[[ 352  333   32 -454 -608  -56]
 [ 247 -279  459 -197   86  355]
 [ 259 -129 -395  415  -69 -713]
 [ 133  193 -338  -73  728  826]
 [ 263  -45 -220  547 -108 -348]
 [ 255 -347  272  111   -6  343]
 [ 142   44 -501  162  642 -359]
 [ 305  398  -65 -450 -299  236]
 [ 374  526  208 -375 -738 -666]]
Rows and columns are numbered from 1.
Which number is the entry directly below the largest entry? -348
The entry in row 1 and column 2 -> 333
Which number is the entry directly above 236? -359
Which number is the entry at row 1, column 1? 352
Which number is the entry directly above -738? -299
The entry at row 1, column 3 is 32
The entry just left of -220 is -45
The entry directly below -6: 642
Which number is the entry directly above 415? -197
The entry just right of -738 is -666
Which number is the entry just left of the smallest entry? -375
The bottom-left entry -> 374
Which number is the entry at row 2, column 1? 247
Which number is the entry directly below -129? 193
The entry directly above 547: -73
Which number is the entry just left of 415? -395
The top-right entry: -56
The entry directly above -65 -> -501
Which number is the entry just right of -501? 162
Which number is the entry at row 2, column 3? 459
The entry directly below -73: 547
Which number is the entry directly below -220? 272
The entry just left of -73 is -338
Which number is the entry just right of -395? 415
The entry directly below -608 is 86

A =
[[5567 3932 8846 3857 1825 2994 2438 4322 8045 4856 5901]
 [5770 7073 4636 6132 5873 5823 6071 6991 5926 7203 5458]
 [5844 6540 5238 5617 4966 5253 5242 6500 6224 6648 5695]]
The entry directly below the largest entry is 4636
The entry in the bottom-right corner -> 5695
Report the bottom entry of the column that holds the largest entry.
Answer: 5238
The entry just right of 5238: 5617
Report the entry just right of 6224.
Answer: 6648
Report the entry just right of 2438.
Answer: 4322
The entry just left of 2438 -> 2994
Report the entry just left of the largest entry.
Answer: 3932
Report the third largest entry.
Answer: 7203
The entry just left of the smallest entry: 3857
The largest entry in the first column: 5844
The entry just right of 5242 is 6500
The first entry in the row that holds the largest entry -> 5567
The entry directly below 7073 is 6540
Report the entry directly below 6071.
Answer: 5242
Report the 3rd entry in reading order.
Answer: 8846

-122    33   -63    91   753  -393  -366   224  -344   -10
 138   229  -144   233  -313   234   295  -231   410   261
 219   217   -49   -49   -48    47    35   171    -1  -356
 482  -207  -522  -151  -513   -20   -50  -308   -90   210
-241   159   435    88    87   108   227   294    80   359
-218   -44    59  -141   130  -253  -188   186  -104  -139
 296   302    41  -101   -56  -197   -75   -74  -252  -276
  47    74  -202    60   -93  -176  -200   -48   176  -215
 -16  -206   -40  -230  -122   103    -5    77    11  -127
  40   -67    25    91  -132    84  -148   145   -46   -80
 129    98   -94   -27   -25  -176   -57  -154    16  -161
  36   -24   151   -47    79    57   103   225  -188   191
 222   392  -501  -349    42   143   106   301   -51  -418
 131  -110   -95   274   -49   110    78  -224  -104   465
Counting starts at 1.
The entry directly below -308 -> 294
The top-right entry is -10
The entry just left of -200 is -176
The bottom-left entry -> 131
Read off the entry just left of the largest entry.
Answer: 91
Read off the entry directly above -110.
Answer: 392
The entry directly above -5 -> -200
The entry in row 1 and column 2 -> 33
The entry just right of 130: -253
Read off the entry in row 1 and column 3.
Answer: -63
Read off the entry in row 1 and column 1.
Answer: -122
Read off the entry in row 3 and column 2.
Answer: 217
The entry just left of -231: 295
The entry directly above the smallest entry -> -49
Read off the smallest entry.
Answer: -522
Read off the entry just left of the smallest entry.
Answer: -207
The entry in row 3 and column 1 is 219
Read off the entry directly above -253.
Answer: 108
Read off the entry in row 2 and column 3.
Answer: -144
The maximum is 753
Read off the entry in the bottom-right corner.
Answer: 465
The entry just right of the smallest entry is -151
Read off the entry directly below -393.
Answer: 234
Read off the entry directly below -356.
Answer: 210
The entry just right of -47 -> 79
The entry in row 2 and column 1: 138
Read off the entry directly below 171.
Answer: -308
The entry directly above 392 is -24
The entry just left of -67 -> 40

Read these off the table that follows. Indices start at 1.
1) What is the entry in the top-left corner?
2) What is the entry at row 1, column 2?
3) What is the entry at row 2, column 1?
4) What is the entry in row 1 and column 3?
5) What is the entry directly above 0.10?
6) What is the bottom-left entry?
7) What is the entry in row 3 and column 1?
8) What is the entry at row 3, column 3?
0.12,0.07,0.06,0.07
-0.02,0.09,-0.03,0.08
-0.04,0.02,0.00,-0.03
0.19,0.06,0.13,-0.09
-0.05,0.02,-0.10,0.07
0.00,0.04,0.02,0.06
0.02,-0.02,0.12,0.09
0.09,-0.06,-0.06,-0.12
-0.05,0.01,-0.04,0.00
0.08,0.03,-0.12,0.12
0.01,0.01,0.03,0.01
0.05,-0.03,0.01,0.05
0.05,0.13,0.00,0.05
0.07,0.06,0.03,0.03
-0.07,0.01,-0.17,0.13
0.02,-0.10,0.12,0.10
1) 0.12
2) 0.07
3) -0.02
4) 0.06
5) 0.13
6) 0.02
7) -0.04
8) 0.00

Read these off the table that follows.
1) What is the entry just left of the largest entry?
2) What is the 2nd smallest entry?
[[-14, 24, 14, -5, -2, 2, -3, 13, 9, -6, 8, 26], [10, 9, 3, 6, 32, 11, 16, 10, 7, 5, 0, 2], [30, 22, 11, 9, -2, 3, -4, 2, 3, 34, 23, 21], [-6, 11, 17, 24, 6, 21, -3, 0, 3, 8, 22, 31], [12, -1, 21, 13, -3, 4, 13, -1, 10, -15, 4, 19], [-33, -11, 1, 6, -31, 1, -12, 14, 23, 26, 4, 6], [-19, -3, 12, 6, 39, 6, 26, 3, 4, -8, 17, 38], [8, -6, 13, 4, 25, 2, -4, 12, 11, 2, -5, 6], [0, 30, 8, 5, 17, 14, 1, 8, 9, 4, 13, 22], [5, 19, 5, 20, 7, 10, 7, 6, 3, 14, 9, 22]]
1) 6
2) -31
